A small network was shown many inputs. Here are its activations along a few directions, one row for each input.
In each table, some parts of the input vary, and every possible input appears once, in random order.
Descriptions start from the smaller parts, as in this example, which fits no table here: ring(5) and (point or line(9) or (values(2) and line(6))).
Shared parts are said once, and a part with two or three values counts as separate values.
In the rows, zero is written as 128.

Other details of the inputs shift rows strongly along two fixed directions, in all tables alike. That doesn't count.

Table:
x1: [125  80 181 155 188 108 146 154 170 121 111 111 103]
x2: [160  64 223 133 183 127 151 128 164 105  98  84 135]
x3: [126 102  84 223 199  93 128  98  95 179 111 165  82]
x4: [ 98 122  91 227 168 134 119  74  89 138  85 170  85]
x5: [138  65 214 134 182 143 141 125 161  83  95  83 138]
x6: [112 178  78 123  71 139 100 109  97 130 138 152 148]
x7: [135 162  61 129  89 104 105 120  89 176 164 156 138]
x8: [138 137 159  51  80 143 113 147 147 100 148  91 181]
x9: [144  94 102 221 176 115 133  65  84 167  98 149  91]
x10: [ 97 178  78 115  78 134 103 133 118 126 143 152 137]
x11: [134  50 204 133 198 120 131 147 168  99 114  80 138]
x12: [ 96 102  85 215 192 120 119 109 110 143 113 157  80]
x13: [113 143 151  43 105 126 113 196 167 104 162 105 171]
x14: [164  51 218 129 189 115 144 136 166 118 116  78 135]
x15: [117 181  83 111  75 117 112 136 120 148 147 155 135]
x16: [177 176 165  21  43 190 209 129 138  88 125 101 124]
x17: [ 89 105  83 231 186 121 126 102 107 142 103 164  71]
x18: [117 182  53 115  91 104 110 147 100 175 165 170 132]
x19: [108 166  61 121 102 118  98 135 102 149 158 155 139]
x20: [134 149 159  36  93 114 118 199 179 116 172 100 167]
x21: [122 157  63 132  86 132  99 103  86 151 157 148 141]
x22: [140  79 224 136 182 122 146 139 173 102  88  97 126]
x23: [154 175 158  22  42 210 198 126 138  64 120  99 127]
x24: [134 175  94 116  73 124 111 115 104 147 141 149 147]
Description of these inputs: values(2) and (point or ring(11)).
Which other rows does x4 become when the values(2) part takes its other values? List them by row number.
Answer: x22

Table:
x25: [121 159 103  98  85 132 110 132 118 128 148 133 152]
x26: [129 111 156 123 144 126 134 143 150 116 126 115 128]
x27: [119 163 108  92  83 136 117 140 126 122 147 132 147]
x28: [126 106 139 156 168 119 136 127 136 132 113 130 107]
x29: [114 112  98 195 165 131 127  92  96 141 107 152  98]
x30: [133 108 153 117 149 126 135 144 146 121 130 112 128]
x31: [132 187  81  87  49 157 139 114  99 131 147 145 131]
x32: [129 109 147 148 158 115 135 132 139 132 114 127 117]
x33: [120 163  64 151 103 117 117 113  94 162 140 164 117]
x34: [117 160  61 149  99 123 105 105  91 155 143 158 127]
x35: [135  96 156 141 159 118 131 130 139 127 121 114 126]
x36: [116 166 109  99  85 133 117 141 128 125 141 137 143]
x37: [135 108 156 121 145 121 134 142 146 125 128 113 132]
x38: [118 152  88 141 108 122 109 116 108 147 135 150 129]
x39: [127 160 113  95  82 120 107 141 127 137 151 132 153]
x40: [130 158 111  88  84 121 113 145 126 136 155 129 153]
x41: [143 119 163 103 122 154 161 126 143 100 113 106 121]
x42: [135 106 160 119 139 121 122 138 145 122 131 108 142]
x43: [128 113 157 121 144 126 134 145 151 116 124 116 127]
x44: [139  93  99 242 193 128 146  55  76 163  87 160  71]
x45: [125 117 162 110 136 134 132 146 152 105 122 110 136]
x46: [122 158 104  96  86 133 110 134 120 126 148 131 152]
x47: [123 116 145 125 138 134 127 132 136 112 122 119 133]
x48: [125 110 157 122 143 134 129 135 143 109 121 113 135]
x49: [127 118 160 108 138 131 134 149 155 108 125 110 132]
x50: [135 105 159 125 141 120 123 136 145 122 128 109 139]
x51: [118 155 105 124 106 124 121 134 124 138 137 145 128]
x52: [142 162 107 114  89 131 127 112 107 142 134 142 137]
x53: [128 114 159 113 142 131 135 145 153 108 124 109 130]
x54: [130 103 147 140 164 122 137 135 142 124 119 119 115]
x55: [122 158 104  97  87 134 110 132 118 128 149 132 152]
x56: [123 102 150 150 161 133 135 125 136 115 111 121 117]
x57: [123  87  99 234 199 113 133  80  92 161  98 156  79]
x58: [132 159  36 203 114 128 125  59  50 179 121 184  95]
x59: [145 120 130 151 141 130 139 101 112 137 112 132 117]
x60: [115 109 110 196 170 124 125  96 107 139 100 149  99]
x61: [127 158 105  91  91 126 119 145 127 134 155 132 143]
x62: [120 115 145 142 148 131 128 127 134 117 112 127 124]
x63: [118 167 107  98  88 130 119 142 130 128 144 138 139]
x64: [128 115 156 115 142 132 134 143 149 111 126 112 129]
x65: [127 113 122 151 155 122 134 124 121 136 121 134 114]
x66: [124 106 103 201 173 114 134  99 105 154 108 151  92]
x67: [124 147 100 118 101 127 109 125 115 138 146 136 143]
x68: [131 108 159 116 141 125 123 141 149 115 126 107 141]
x69: [116 159  44 180 107 116 105  90  74 172 139 174 112]
x70: [133 107 159 125 142 119 123 138 146 122 127 111 138]
x71: [127 161 109  96  86 119 113 142 125 140 151 135 149]
x72: [128 112 161 109 137 131 126 141 148 107 123 107 143]
x73: [126 155 106  97  86 127 107 136 123 133 153 129 154]
x74: [140 124 169 103 121 150 160 129 147 100 109 110 121]
x75: [134 179  96  83  55 155 142 119 110 123 143 137 135]
x76: [124 161 106  98  95 123 121 145 124 138 146 139 141]
x77: [137  87 171 137 169 118 135 135 149 120 117 106 127]
x78: [134 111 156 106 143 125 134 150 152 116 132 108 133]
x79: [126 113 161 116 139 134 132 142 150 106 122 110 134]
x80: [151 117 149 124 132 133 140 115 127 126 119 116 131]
x81: [136 109 161 114 141 120 134 147 151 121 129 110 136]
x82: [141 118 161 115 130 151 161 122 140 103 108 110 115]
x83: [116 109 121 176 163 130 128 108 115 129 107 140 106]
x84: [124 120 139 131 141 130 132 133 138 119 124 123 122]
x85: [129 112 160 114 141 127 134 148 154 113 127 111 132]
x86: [123 117 125 153 148 126 131 124 126 133 123 135 113]
x87: [133 110 155 113 145 125 136 147 145 120 128 112 133]
x88: [126 158 105  93  94 125 121 146 123 136 150 135 143]
x89: [134 108 158 110 147 126 136 148 146 119 129 111 134]
What is each input in this table made of?
Answer: line(5) and (values(2) or ring(11))
Changing only the line(5) part turns x37 into x81. The same change can be made to x30. Which row results?
Answer: x61
Changing only the line(5) part turns x67 into x34. The same change can be made to x44. Which row results?
Answer: x80
Which other rows agree with x82 in the line(5) part? List them by row number.
Answer: x33, x40, x43, x45, x49, x54, x59, x68, x70, x72, x83, x88
Which other rows does x76 become when the line(5) part takes its other values? List them by row number.
Answer: x65, x87, x88, x89
Which other rows does x51 become when the line(5) part takes its other values? List them by row number.
Answer: x26, x43, x85, x86

Table:
x90: [148 177 124  43  53 161 145 137 126 112 156 117 156]
x91: [127  52 198 169 225 111 132 140 160 110  98 101 122]
x92: [128 127  82 169 132 101 112 112  96 171 141 152 122]
x93: [139  92 216 103 147 149 155 140 172  77  97  83 134]
x94: [128  55 192 173 221 114 134 137 159 113 100 102 111]
x95: [104 139  79 165 139 113 102 122 102 150 135 160 123]
x96: [150  92 206  89 147 152 167 137 165  83 107  83 128]
x97: [135 158  58 163 103 155 152  77  73 151 123 167  90]
x98: [139 160  61 161 103 153 150  70  68 152 119 166  92]
x99: [137 190 146  60  60 119 127 163 152 130 148 137 154]
x100: [105 139  77 165 137 113 103 120 103 151 136 159 118]
x101: [124 167 114  65  75 121  99 164 140 127 169 123 168]
x102: [128 131  83 162 125 103 113 115  99 169 145 150 121]
x103: [124 168 116  63  75 123 101 166 142 126 172 121 166]
x104: [117 167 117  61  71 123 103 168 145 129 171 123 167]
x105: [133  70 148 207 212 143 179  95 126 119  74 132  61]
x106: [138  88 220  68 154 119 122 186 195  88 135  72 169]
x107: [125 174 121  68  48 149 130 141 134 107 143 122 151]
x108: [127 164 123  60  79 114  94 164 145 128 163 118 177]
x109: [148  89 208  99 155 153 164 135 165  79 105  83 129]
x110: [144  42 203 161 214  99 138 140 158 125 107  93 127]
x111: [138 161 118  58  64 111 107 164 138 142 180 116 171]
x112: [147  83 226  68 154 111 123 181 196  96 132  68 173]
x113: [132  70 148 217 222 140 176  88 120 122  70 133  61]
x114: [106 140  80 165 131 114 107 119 104 156 136 158 118]
x115: [123 136  82 167 132 106 106 111 104 162 135 152 121]
x116: [140  84 228  64 157 112 118 185 199  90 128  70 178]
x117: [146  75 164 206 194 153 171  67 111 119  69 124  82]
x118: [129 164  67 174 107 147 142  77  73 150 107 169  91]
x119: [114 165 114  66  72 124 101 170 142 127 170 126 165]
x120: [127 158  63 166 115 144 150  87  81 149 114 167  86]
x121: [136  88 219  72 157 119 123 184 191  90 134  74 167]
x122: [114 166 117  62  72 123 100 173 142 126 171 125 171]
x123: [130  54 189 179 222 114 135 132 161 114  98 101 103]
x124: [106 139  79 164 128 120 110 122 109 152 141 156 111]
x125: [134  74 161 215 204 145 168  84 122 116  65 127  74]
x126: [133  52 196 171 222 107 131 133 167 115  94  98 114]
x127: [134 163 117  65  72 114 101 160 144 135 169 118 169]
x128: [140 164  67 171  99 154 145  58  60 156 109 168  96]
x129: [122 134  82 168 136 102 103 111  99 164 132 155 129]
x130: [121  58 185 172 217 114 132 140 161 112 101 105 109]
x131: [114 158  58 168 113 138 143  92  85 146 116 168  87]
x132: [137  86 225  63 154 117 121 188 195  87 134  71 175]
x133: [112 163 116  64  74 121  98 171 141 127 168 127 174]
x134: [123 176 117  65  56 149 132 148 139 106 148 122 150]
x135: [128 157  66 180 100 152 134  57  66 146 112 168 100]
x136: [118 141  81 160 130 110 104 113 110 156 135 152 118]
x137: [104 137  80 170 139 111 105 118  99 157 131 162 123]
x138: [114 166 117  64  75 119  99 168 139 130 166 127 172]
x139: [110 161  57 171 115 140 138  92  84 142 117 168  90]
x140: [136  69 158 207 197 148 164  79 123 112  76 122  79]
x141: [117 167 113  62  75 123 100 168 144 124 171 124 163]
x142: [140 169 133  56  42 156 133 127 129 106 146 115 159]
x143: [138 161  65 170 104 152 150  65  62 156 112 169  90]
x144: [125 162  62 174 111 144 149  82  73 153 108 172  84]
What is each input in this table made of?
Answer: point or (values(2) and ring(11)) or (line(4) and line(8))
Which other rows does x114 become when the line(4) part takes its other values? List them by row number.
Answer: x104, x137, x138
Which other rows does x141 become when the line(8) part takes its other values? List them by row number.
Answer: x103, x104, x111, x123, x124, x127, x136
Which other rows does x141 become when the line(4) part takes its other values? List them by row number.
Answer: x95, x100, x130
